These are the activations of a small neural network, seen along a few directions. Each row is one input.
In each table, some parts of the input vary, and every possible input appears once, in random order.
A made-up example of a description, with smaller parts first: one of 6 places along a line, together with either a single point or one of 11 places around a ring or (one of 3 separate values, together with one of 8 places around a ring).
Shared parts are said once, and a part with two or three values counts as separate values.

Table:
row 1: [  1  -5 -35 -53 -13  -8  -9   1  43 -48  83 -45]
row 2: [-27 -52 -12  56  13  14   6 -11 -29  76 -68  -9]
row 3: [-23  33  63 -28  48  62   3  35 -49  31  -7   8]
row 4: [ 10  67 -49  64 -24   2  28 -33 -29 -85 -41  38]
row 5: [ 15  52 -30 -32 -24  19 -12 -13  34 -25  72 -18]
row 6: [-33  21  40  82  51  25  18 -40 -56 -33 -59  63]
row 7: [-36 -26  32  25  20 -33 -12  39 -17  54 -31  22]
row 8: [-49 -48  69 -40  16  34  -7  25  36  -3  43 -16]
row 9: [  31  -10 -108   25  -32  -18   40  -16    3   23  -46  -24]
row 10: [ 55 -60 -61 -11 -51 -81   7 -24   0  -6 -18  26]
row 11: [ 16  20 -67  -4 -20 -71  15  18  13   5  -8   4]
row 12: [ -2  27  45   0  55  35 -36  30 -30  28 -48  38]
row 13: [ 45 -29  -8 -13 -21 -24   7 -13  56 -47  96 -79]
row 14: [  8  92 -33 -46 -13  21   4   2 -21 -17  14 -21]
row 15: [-13 -63  97  -2  -1  12   8  -4  58   0  50 -52]
row 16: [-26  -1  72 -18  19  63  -8  17  17  24  41  12]
row 17: [  -4 -101   37   20  -20  -48  -27  -13  -32   43  -41   39]
row 18: [ 31  82 -51 -25  -3  -3 -25  -1   4 -20 -32  12]
Q: What is each input in this table made of?
A: one of 2 separate values, together with either a single point or one of 8 places along a line
Q: The inputs of row 6 and row 4 match in every part but the choice among 2 separate values. If row 17 is changed in the same way as row 6 into row 4, which row does it become?
A: row 10

Table:
row 19: [ -6 -37 -18  10 -16 -16   5  -2  32  -8  19 -25]
row 20: [-26 -28  44   6  24  19 -23  28 -14  70 -30   1]
row 21: [ 24 -11 -38   2 -25 -21   3 -21 -15 -12   0  -9]
row 22: [-16 -13  14   4  33 -10 -15  34 -35  53 -69  37]
row 23: [ -3  52 -18 -19   7  12  13   6   3 -11  24 -23]
row 24: [ 21 -13 -16   4 -16 -22  20 -10   3  -8  11 -29]
row 25: [ 30  20 -33   3  -7 -29 -10 -11  10 -12  -6   8]
row 26: [ 21  10 -23 -10 -19  -6   0 -20  21  -7   1  -2]
row 27: [ 23  42 -28  -4 -10 -11  -3  12   0 -19   1  11]
row 28: [  9 -11 -40  22 -22 -51   3  -5   8  -9  -6  11]
row 29: [-26 -38  70 -12  20  10 -29  28 -15  71   1  15]
row 30: [  6   0  20 -38  -2  14  -3  17  24 -19  50 -12]
row 31: [  1 -24 -29  17 -17 -28  25  -8  17  -1  14 -17]
row 32: [ 15  -6 -12  -7  -1   6  -8  -9  33  -9  20 -28]
row 33: [  8  17  -7 -13  -4  23  -2  13  23 -16  27 -25]
row 34: [ 13 -22  14 -32   1  -3  -8  -5  35 -13  42 -15]
row 35: [  1  52 -39 -22  -2  14  -4  -3 -13 -17  12  -2]
row 36: [  5 -22 -51  15 -25 -27   8 -17  -1  -5   2   3]
row 37: [-29  -3  56  50  37  30  18 -11 -28   2 -32  24]
row 38: [-24   4  42  50  39  12   2  -2 -38 -15 -59  49]
row 39: [ -8 -54   8 -16 -14 -25   5   2  34 -12  41 -12]
row 40: [ 19  30 -39 -10 -15  13   2  -1  -9 -15   9   5]
row 41: [-24 -19  28  -5  14  11  -9  22 -26  63 -57  27]
row 42: [ 26   8 -44  -4 -11  -5  -4 -23   1  -8   3   1]
row 43: [-34 -11  70  50  32  41  -6  -9 -18   2 -20  16]
row 44: [-10  40  -7 -24   8  23  -9  10  18 -17  30 -32]
row 45: [ 14 -26  -6  -3 -15 -10   0  -5  18 -15  17 -38]
row 46: [  0 -21 -29   9 -34 -28  13 -14  19  -5   0   0]
row 47: [-21 -19  29   6  29   8   2  25 -25  70 -41  10]
row 48: [-18 -23   5  -2  26  12 -11  19 -43  60 -58  30]
row 49: [ 22   7 -22  -1  -2  -6  13 -14  19  -3  14 -19]
row 50: [ 20 -10 -17  -5 -33 -23   7 -17   5 -11  -2 -12]
row 51: [ -5  54 -19 -29 -10  13   0   0   5 -16  11  -6]
row 52: [ 28   0 -27   8 -21 -46  -3  -8  -6 -16  -9  -2]
row 53: [-32  -2  56  41  21  33   8 -14 -29  -5 -47  40]
row 54: [ 14  32 -18 -17 -22  12   6   3  10 -14   8   1]
row 55: [-34 -22  96  32  28  31 -12  -8 -19   6  10  30]
row 56: [ 16  29 -17  -7  -5  11  19   9   8  -9  21 -16]
row 57: [-12  24  19 -49  10  15  -9  14  19 -20  53 -19]
row 58: [-26  -6  32  44  32  34   5 -16 -46  -8 -48  42]
row 59: [  5  64 -29 -16   3  -9  -9   9  -5 -21   4   4]
row 60: [ 11 -44  20 -29 -13 -19  -1  -1  19 -19  39 -24]
Q: The inputs of row 25 and row 26 match in every part but one. If row 59 is changed in the same way as row 25 into row 26, which row does it become?
A: row 51
Q: The inputs of row 49 and row 32 match in every part but one. If row 24 is changed in the same way as row 49 into row 32, which row does it become?
A: row 45
Q: What is each input in this table made of?
A: one of 6 places along a line, together with either one of 2 separate values or one of 5 places along a line
Q: Start at row 55 and move only the place on the line of 6, one step at a time. The first step leads to row 43. Which rows follow, in order?
A: row 37, row 53, row 58, row 38
Q: Which other rows does row 29 become when the choice among 2 separate values takes its other values? List them by row number.
A: row 55
Q: Which other rows agree with row 58 in the place on the line of 6? List them by row number.
A: row 21, row 35, row 36, row 40, row 42, row 48
Q: Which other rows does row 34 become when the place on the line of 5 takes its other values? List them by row number.
A: row 30, row 39, row 57, row 60

Table:
row 61: [  1 -16  24 -12  -6 -18  -8   2  23 -27  38  -1]
row 62: [ 32  -2 -43  17 -32 -44   2 -28  -4 -37 -11  18]
row 63: [ 19  -2 -63  -1 -17 -37   6   3   3  13 -16 -10]
row 64: [ 19   5 -48  37 -24 -11  24 -35   0 -32 -12 -10]
row 65: [ -8 -17  11 -40  -5   6  -9  22  18  29  32 -25]
row 66: [ 13  16 -55 -19 -12 -12   0  11  -7  20 -15  -2]
row 67: [-14  23  38 -14  23  48  -4   6  13  -7  34 -25]
row 68: [  2 -32  17  16  -9  13  17 -21  29 -27  35 -29]
row 69: [ -3  17  42 -35  16  15 -22  14   8 -12  34   1]
row 70: [-10 -11  20   9   4  17  12  -6  28 -22  36 -28]
row 71: [ 15  55 -17 -17   3  -2  -9   6 -14 -15 -12  24]
row 72: [ 20  20 -39  10 -19 -39   0 -11  -3 -32 -10  19]
row 73: [-17   7  27 -11  11  41   3   0  17 -14  38 -22]
row 74: [ 30 -24 -67   5 -28 -43   8 -15   2   9 -18 -12]
row 75: [  2  62 -21   2  10  29   9  -2 -11 -10 -13  -2]
row 76: [ 13  37 -31 -10 -11 -14  -4  -4 -12 -23  -8  26]
row 77: [-46 -53  71  45  45  20 -20  18 -48  90 -92  56]
row 78: [ 16  34 -40 -24  -1   0  -6  22  -8  28 -18  -3]
row 79: [ -4   0  22 -42   5  16 -17  30  14  35  27 -27]
row 80: [  9 -57   0 -17 -21 -24   5  -2  29  19  29 -34]
row 81: [  7  26 -44  29 -12  -6  21 -19   1 -28 -10  -8]
row 82: [ -6   1  31 -32   3   6 -16   7  12 -19  39   5]
row 83: [  0  44 -36   9  -4  18  15 -12  -9 -19  -9  -1]
row 84: [ 13 -38  22  -5 -18 -22  -4 -14  24 -32  37  -1]
row 85: [-54 -24  86  73  57  46   7   2 -66  50 -78  52]
row 86: [ -2 -35   3 -22 -10 -19   1  15  29  22  30 -32]
row 87: [-47 -35  90  48  51  17 -12  12 -67  40 -88  71]
Q: The inputs of row 67 and row 69 match in every part but one. If row 70 is changed in the same way as row 67 into row 69, which row does it become?
A: row 61
Q: What is each input in this table made of?
A: one of 3 separate values, together with either a single point or (one of 2 separate values, together with one of 4 places along a line)
Q: Which other rows does row 65 become when the choice among 3 separate values takes its other values? List them by row number.
A: row 73, row 82
